Each row below holds a small network's activations on one input, seen along a few directions.
In each table, some parts of the input vary, and every possible input appears once, in random order.
Descriptions start from the smaller parts, as in this example, which fits no table here: values(3) and (point or ring(11) or (line(4) and ring(5))).
Shared parts are said once, and a part with two or three values counts as separate values.
In the rows, 128 means zero.

Other details of the inputs shift rows strongly along two fixed directions, in all tables alike. That doesn't count.

Rows:
r1: [112 128  90 114 124 191 100 110 100 141  90 141  94]
r2: [146  79 176 120 139  95 167 193 141 156 180 103  99]
r3: [115 112 176 182 133  92 166 173 181 146 176 134 144]
r4: [107 119 137 156 127 122 139 122 144 144 144 143 105]
r5: [125 187 112 138 136 123 112  90 117 112 110 134 149]
r6: [122 128  90 135 132 154 106  90 102 113 104 142 100]
r7: [109 104  86  79 112 187 109 105  77 118  95 140 100]
r8: [149  92 124 123 149 149 136 160 111 170 137 111  61]
r9: [106  92 136 123 116 128 135 145 147 137 135 128 130]
r10: [112 115  80 124 123 178 109  78  85 132 103 150  72]
r11: [125 110 149 156 127 135 150 142 118 138 133 140 128]
r12: [116 102  79  90 118 172 103 102 102 118  92 135 119]
r13: [197 220 128 140 167  72 109 143 127 125 124  93 197]
r14: [120 168  97 115 121 109  94  92 136 106 112 132 156]
r15: [149  93 130 101 139 122 125 159 130 152 146 106  96]
r16: [111  89 137 145 131 163 154 130 103 129 146 143  88]
r17: [107  74 136 115 115 147 145 139 114 130 136 134 112]
r18: [202 138 127  94  91 163 137  82 120 137  72  78  76]
r19: [115  87 126 143 118 161 133 147 120 153 131 149  88]
r20: [129 183 128 116 132  88 108 105 141  94 121 129 193]
r21: [133 186 125 111 126 107 108 129 139 109 110 129 200]
r22: [112 114  97 115 134 183 115  77  73 115 104 149  74]
r23: [118 114 189 180 130  97 173 179 162 149 166 131 150]
r24: [ 92  83 173 140 107  95 175 151 154 133 181 134 110]
r25: [147 200 122 129 128  79  90 138 166 110 113 125 228]
r26: [113 117  81 102 114 146 105  87 107 112 111 139 109]
r27: [107 100  89  84 124 189 113  87  78  99 110 135  99]
r28: [103 101 132 149 128 143 136 127 129 137 137 143  83]
r29: [135 109 146  94 146 126 139 157 123 145 143  97  93]
r30: [103  67 121 117 113 138 135 127 123 121 143 142  88]
r31: [147 195 120 129 126  69 109 104 139  91 126 130 214]
r32: [100 111  99  85 121 181 111  98  93 116  99 126 111]
r33: [106 115  90 118 129 193 102  97  95 135  90 137  90]
r34: [133 188 118 138 149 133 113 101 123 106 110 127 170]
r35: [193 235 133 133 175  73 107 136 146 134 119  93 202]
r36: [120  82 165 155 114  90 160 174 169 127 181 133 147]
r37: [145 157  96 143 133 135 103 112 120 121  96 134 160]
r38: [126 182 116 136 143 122 113  88 116 106 105 134 148]
r39: [147 123 139 128 154 127 135 163 136 169 136 106  85]
r40: [145 191 120 155 135  94 119  99 125 109 120 138 176]
r41: [ 94  90 142 112 123 150 149 131 123 120 148 130 103]
r42: [105 102 137 126 119 111 130 130 151 123 143 136 117]
r43: [104  78 136 120 117 133 145 125 114 113 148 137  99]
r44: [163 177 104  89 151 109  88 131 136 131 110  93 152]
r45: [130 113 185 179 119  93 168 191 153 149 167 145 153]
r46: [124  86 168 152 104  83 156 192 172 143 170 139 155]
r47: [133 177 113 119 136 101 106 116 153 102 118 122 193]
r48: [111 103 182 162 122 121 166 184 150 155 161 140 120]
r49: [127  97 168 182 129 100 166 171 162 142 176 140 135]
r50: [211 187 147 108  98 125 127  91 153 129  73  69 127]
Each input here is: values(2) and (point or (line(4) and (point or line(5)))).
Q: The inputs of r1 and r19 match in every part but the values(2) part. If r25 is changed in the same way as r1 into r19, which row does it become?
A: r46
Q: The inputs of r50 and r18 match in every part but the values(2) part. If r9 is changed in the same way as r50 into r18, which row does it become?
A: r12
Q: Which other rows does r38 become when the values(2) part takes its other values? List them by row number.
A: r22
Q: Which other rows does r31 become when the line(5) part takes its other values? List them by row number.
A: r7, r17, r27, r43
